These are the activations of a small network on made-up records, seen along a few directions, one row for each record.
Each row is followed by the record's values for the fields ZOKO, TUM, LUZ, PONU, RUTI, MEV, LEPE.
Other fields move the rows too, some of them a lot.
(in the rows, 500 means zero)
Random noise pushes rows far along 3 fixed directions. That doesn't count. These rows show it; they differ only by the noise:
[417 443 427 586 331 391 533 229 378 473 642 402 339 496 646 524 509]
[451 456 427 482 474 438 534 330 531 474 660 437 348 448 604 541 492]
[427 666 439 530 534 457 602 261 517 599 666 555 459 424 491 476 565]
[428 630 433 447 594 516 590 364 591 564 632 548 442 402 540 514 556]
[428 333 424 625 237 333 498 190 320 418 660 328 279 532 687 536 471]

[419 675 516 575 568 580 565 539 445 605 432 649 599 420 391 451 525]
ZOKO is vumom, TUM is lakon, LUZ is dem, PONU is rozi, RUTI is nik, MEV is banu, LEPE is zer
[585 755 542 575 644 434 497 369 623 479 617 659 616 497 249 464 610]
ZOKO is vumom, TUM is zep, LUZ is toli, PONU is rozi, RUTI is zodon, MEV is banu, LEPE is gutu
[530 308 511 652 285 339 479 437 335 444 564 470 461 572 456 422 439]
ZOKO is vumom, TUM is zep, LUZ is toli, PONU is lufiv, RUTI is zodon, MEV is banu, LEPE is zer
[477 362 567 426 378 650 440 527 513 221 428 237 430 731 862 638 639]
ZOKO is vumom, TUM is zep, LUZ is dem, PONU is lufiv, RUTI is zodon, MEV is banu, LEPE is gutu
[446 722 549 505 657 611 557 509 574 518 420 783 612 403 466 552 631]
ZOKO is tiri, TUM is lakon, LUZ is dem, PONU is lufiv, RUTI is zodon, MEV is banu, LEPE is gutu
[557 390 521 484 594 557 451 688 596 384 478 578 494 451 494 559 468]
ZOKO is vumom, TUM is zep, LUZ is dem, PONU is lufiv, RUTI is zodon, MEV is banu, LEPE is zer
[465 437 442 447 479 513 554 513 462 531 523 367 425 562 607 543 432]
ZOKO is vumom, TUM is lakon, LUZ is dem, PONU is lufiv, RUTI is nik, MEV is puve, LEPE is zer
[553 512 561 559 550 521 454 537 514 509 417 650 569 394 388 543 537]
ZOKO is tiri, TUM is lakon, LUZ is dem, PONU is lufiv, RUTI is zodon, MEV is banu, LEPE is gutu
[551 279 487 534 435 406 417 564 496 417 514 552 489 460 386 448 368]
ZOKO is tiri, TUM is zep, LUZ is toli, PONU is rozi, RUTI is zodon, MEV is banu, LEPE is zer
[384 661 451 437 605 561 579 367 519 558 518 596 508 450 613 494 580]
ZOKO is tiri, TUM is lakon, LUZ is dem, PONU is rozi, RUTI is zodon, MEV is puve, LEPE is gutu
[516 590 541 423 646 511 531 538 673 563 582 599 530 426 387 507 576]
ZOKO is vumom, TUM is lakon, LUZ is toli, PONU is lufiv, RUTI is zodon, MEV is banu, LEPE is gutu
[476 555 469 538 565 484 562 436 436 615 504 601 560 487 438 481 491]
ZOKO is tiri, TUM is lakon, LUZ is dem, PONU is lufiv, RUTI is zodon, MEV is puve, LEPE is zer
[586 416 524 644 427 273 497 385 378 608 598 437 528 527 185 320 419]
ZOKO is vumom, TUM is lakon, LUZ is toli, PONU is rozi, RUTI is zodon, MEV is banu, LEPE is zer
[460 712 405 569 459 389 664 239 333 822 685 517 514 526 313 282 414]
ZOKO is vumom, TUM is lakon, LUZ is dem, PONU is rozi, RUTI is nik, MEV is puve, LEPE is zer
[509 691 530 499 569 553 543 530 585 450 500 705 579 459 464 534 615]
ZOKO is vumom, TUM is zep, LUZ is toli, PONU is lufiv, RUTI is zodon, MEV is banu, LEPE is gutu
[537 278 508 473 415 438 397 519 485 224 498 371 351 576 621 609 478]
ZOKO is vumom, TUM is lakon, LUZ is toli, PONU is rozi, RUTI is zodon, MEV is banu, LEPE is gutu
[432 596 425 499 386 483 527 382 352 521 517 485 489 527 598 477 547]
ZOKO is vumom, TUM is zep, LUZ is toli, PONU is rozi, RUTI is zodon, MEV is puve, LEPE is gutu
[418 472 482 492 371 532 486 511 428 382 430 465 388 505 661 583 501]
ZOKO is vumom, TUM is lakon, LUZ is toli, PONU is rozi, RUTI is nik, MEV is banu, LEPE is gutu
[518 480 536 558 469 561 458 632 409 527 370 492 624 469 391 420 494]
ZOKO is vumom, TUM is zep, LUZ is dem, PONU is rozi, RUTI is zodon, MEV is banu, LEPE is zer
[556 618 444 401 609 336 599 231 662 662 769 442 424 582 391 429 441]
ZOKO is tiri, TUM is lakon, LUZ is toli, PONU is lufiv, RUTI is nik, MEV is puve, LEPE is gutu
[499 677 462 236 853 607 541 679 829 546 580 683 592 303 416 514 519]
ZOKO is vumom, TUM is zep, LUZ is toli, PONU is rozi, RUTI is zodon, MEV is puve, LEPE is gutu
[520 612 421 406 704 416 537 409 682 556 727 628 463 336 426 473 440]
ZOKO is vumom, TUM is zep, LUZ is dem, PONU is rozi, RUTI is zodon, MEV is puve, LEPE is gutu
[422 482 514 595 232 489 477 275 322 489 462 306 448 684 609 506 576]
ZOKO is tiri, TUM is lakon, LUZ is toli, PONU is rozi, RUTI is nik, MEV is banu, LEPE is gutu
[418 478 524 677 289 559 526 621 170 538 234 601 596 424 522 480 515]
ZOKO is vumom, TUM is lakon, LUZ is dem, PONU is lufiv, RUTI is zodon, MEV is banu, LEPE is zer
[545 581 533 499 577 465 528 459 528 576 555 548 534 423 327 406 491]
ZOKO is vumom, TUM is lakon, LUZ is dem, PONU is rozi, RUTI is zodon, MEV is banu, LEPE is gutu
[511 544 526 370 633 570 482 584 704 420 534 480 469 476 487 586 497]
ZOKO is vumom, TUM is lakon, LUZ is toli, PONU is rozi, RUTI is nik, MEV is banu, LEPE is gutu
[537 576 508 460 589 506 493 575 591 505 487 626 531 380 404 446 516]
ZOKO is vumom, TUM is zep, LUZ is toli, PONU is rozi, RUTI is zodon, MEV is banu, LEPE is gutu
[437 542 527 509 503 521 514 442 496 489 489 617 530 437 482 480 528]
ZOKO is tiri, TUM is lakon, LUZ is dem, PONU is rozi, RUTI is zodon, MEV is banu, LEPE is gutu
[435 645 535 537 484 545 521 463 539 586 483 668 574 434 482 498 579]
ZOKO is tiri, TUM is zep, LUZ is toli, PONU is lufiv, RUTI is nik, MEV is banu, LEPE is gutu
[523 450 516 394 536 543 470 585 576 559 452 354 553 608 379 453 445]
ZOKO is tiri, TUM is lakon, LUZ is toli, PONU is rozi, RUTI is nik, MEV is banu, LEPE is zer
[553 430 528 594 415 364 411 231 507 385 628 346 400 665 530 475 484]
ZOKO is tiri, TUM is zep, LUZ is dem, PONU is rozi, RUTI is nik, MEV is banu, LEPE is gutu
[574 338 556 575 372 490 381 504 389 411 381 434 478 556 520 582 518]
ZOKO is tiri, TUM is lakon, LUZ is dem, PONU is lufiv, RUTI is zodon, MEV is banu, LEPE is gutu
[564 456 561 578 445 561 425 460 548 346 423 443 511 564 582 609 601]
ZOKO is tiri, TUM is zep, LUZ is dem, PONU is lufiv, RUTI is zodon, MEV is banu, LEPE is gutu
[574 177 519 429 488 433 374 702 507 444 487 336 419 536 469 516 360]
ZOKO is vumom, TUM is lakon, LUZ is toli, PONU is lufiv, RUTI is zodon, MEV is banu, LEPE is zer
[612 207 505 361 497 400 396 604 591 414 580 341 307 456 479 499 283]
ZOKO is vumom, TUM is lakon, LUZ is dem, PONU is rozi, RUTI is nik, MEV is banu, LEPE is gutu
[368 501 531 667 324 544 453 415 340 384 349 569 518 469 617 608 633]
ZOKO is tiri, TUM is lakon, LUZ is toli, PONU is rozi, RUTI is zodon, MEV is banu, LEPE is gutu
[571 497 511 695 513 326 496 403 514 550 640 610 541 395 145 432 452]
ZOKO is vumom, TUM is lakon, LUZ is toli, PONU is rozi, RUTI is zodon, MEV is banu, LEPE is zer
[466 490 559 757 267 317 490 231 304 443 532 581 514 526 441 521 540]
ZOKO is tiri, TUM is lakon, LUZ is toli, PONU is lufiv, RUTI is zodon, MEV is banu, LEPE is gutu

Which values does each new row have?
[614 405 537 474 491 477 415 516 557 405 585 481 463 558 478 519 518]
ZOKO is vumom, TUM is zep, LUZ is dem, PONU is lufiv, RUTI is zodon, MEV is banu, LEPE is gutu
[574 594 509 529 560 506 457 516 565 446 428 673 571 425 375 496 527]
ZOKO is tiri, TUM is zep, LUZ is toli, PONU is rozi, RUTI is zodon, MEV is banu, LEPE is gutu
[514 443 561 523 548 605 471 664 554 353 429 558 586 490 519 573 539]
ZOKO is vumom, TUM is zep, LUZ is dem, PONU is lufiv, RUTI is zodon, MEV is banu, LEPE is zer
[485 679 559 618 336 494 546 252 391 545 445 367 581 716 553 440 649]
ZOKO is tiri, TUM is zep, LUZ is toli, PONU is lufiv, RUTI is nik, MEV is banu, LEPE is gutu
[546 627 553 416 681 570 461 492 652 454 543 458 507 558 446 548 553]
ZOKO is vumom, TUM is lakon, LUZ is dem, PONU is rozi, RUTI is nik, MEV is banu, LEPE is gutu
[486 416 447 577 468 448 499 518 442 463 531 542 474 435 547 545 435]
ZOKO is vumom, TUM is zep, LUZ is dem, PONU is lufiv, RUTI is zodon, MEV is puve, LEPE is zer
[607 279 437 553 337 306 463 350 433 457 630 171 397 652 465 429 378]
ZOKO is vumom, TUM is zep, LUZ is toli, PONU is rozi, RUTI is zodon, MEV is puve, LEPE is zer
[656 279 523 273 720 543 362 746 807 300 539 416 400 423 511 567 400]
ZOKO is vumom, TUM is zep, LUZ is dem, PONU is rozi, RUTI is zodon, MEV is banu, LEPE is gutu
[534 654 545 448 620 611 502 478 636 480 536 515 539 587 538 527 682]
ZOKO is vumom, TUM is zep, LUZ is dem, PONU is lufiv, RUTI is zodon, MEV is banu, LEPE is gutu
[459 553 531 452 423 600 559 460 405 524 411 324 450 639 691 490 569]
ZOKO is vumom, TUM is lakon, LUZ is dem, PONU is lufiv, RUTI is nik, MEV is banu, LEPE is gutu
[507 714 493 542 595 567 489 476 593 434 487 663 545 463 461 542 660]
ZOKO is vumom, TUM is zep, LUZ is toli, PONU is rozi, RUTI is zodon, MEV is banu, LEPE is gutu
[597 226 493 322 633 589 448 830 652 485 428 404 404 438 509 520 381]
ZOKO is vumom, TUM is lakon, LUZ is dem, PONU is lufiv, RUTI is zodon, MEV is banu, LEPE is zer
[555 530 541 706 346 289 494 225 435 473 641 452 501 527 352 397 524]
ZOKO is vumom, TUM is zep, LUZ is toli, PONU is rozi, RUTI is zodon, MEV is banu, LEPE is gutu
[447 588 436 289 586 614 626 590 592 617 425 567 515 405 587 518 497]
ZOKO is tiri, TUM is lakon, LUZ is toli, PONU is lufiv, RUTI is zodon, MEV is puve, LEPE is gutu
[637 434 535 456 702 392 501 467 762 507 742 436 495 497 186 422 409]
ZOKO is vumom, TUM is lakon, LUZ is dem, PONU is rozi, RUTI is zodon, MEV is banu, LEPE is zer
[524 483 565 593 298 513 473 462 311 535 375 183 588 779 538 426 566]
ZOKO is vumom, TUM is zep, LUZ is toli, PONU is lufiv, RUTI is nik, MEV is banu, LEPE is zer
[494 518 539 377 629 594 498 530 635 498 440 434 483 499 551 497 502]
ZOKO is tiri, TUM is lakon, LUZ is dem, PONU is rozi, RUTI is nik, MEV is banu, LEPE is gutu
[619 520 569 498 630 390 419 516 702 459 648 564 515 458 318 531 457]
ZOKO is vumom, TUM is zep, LUZ is toli, PONU is lufiv, RUTI is nik, MEV is banu, LEPE is gutu
[457 880 477 613 582 489 603 208 505 580 653 647 640 453 399 484 644]
ZOKO is vumom, TUM is zep, LUZ is dem, PONU is rozi, RUTI is zodon, MEV is puve, LEPE is gutu
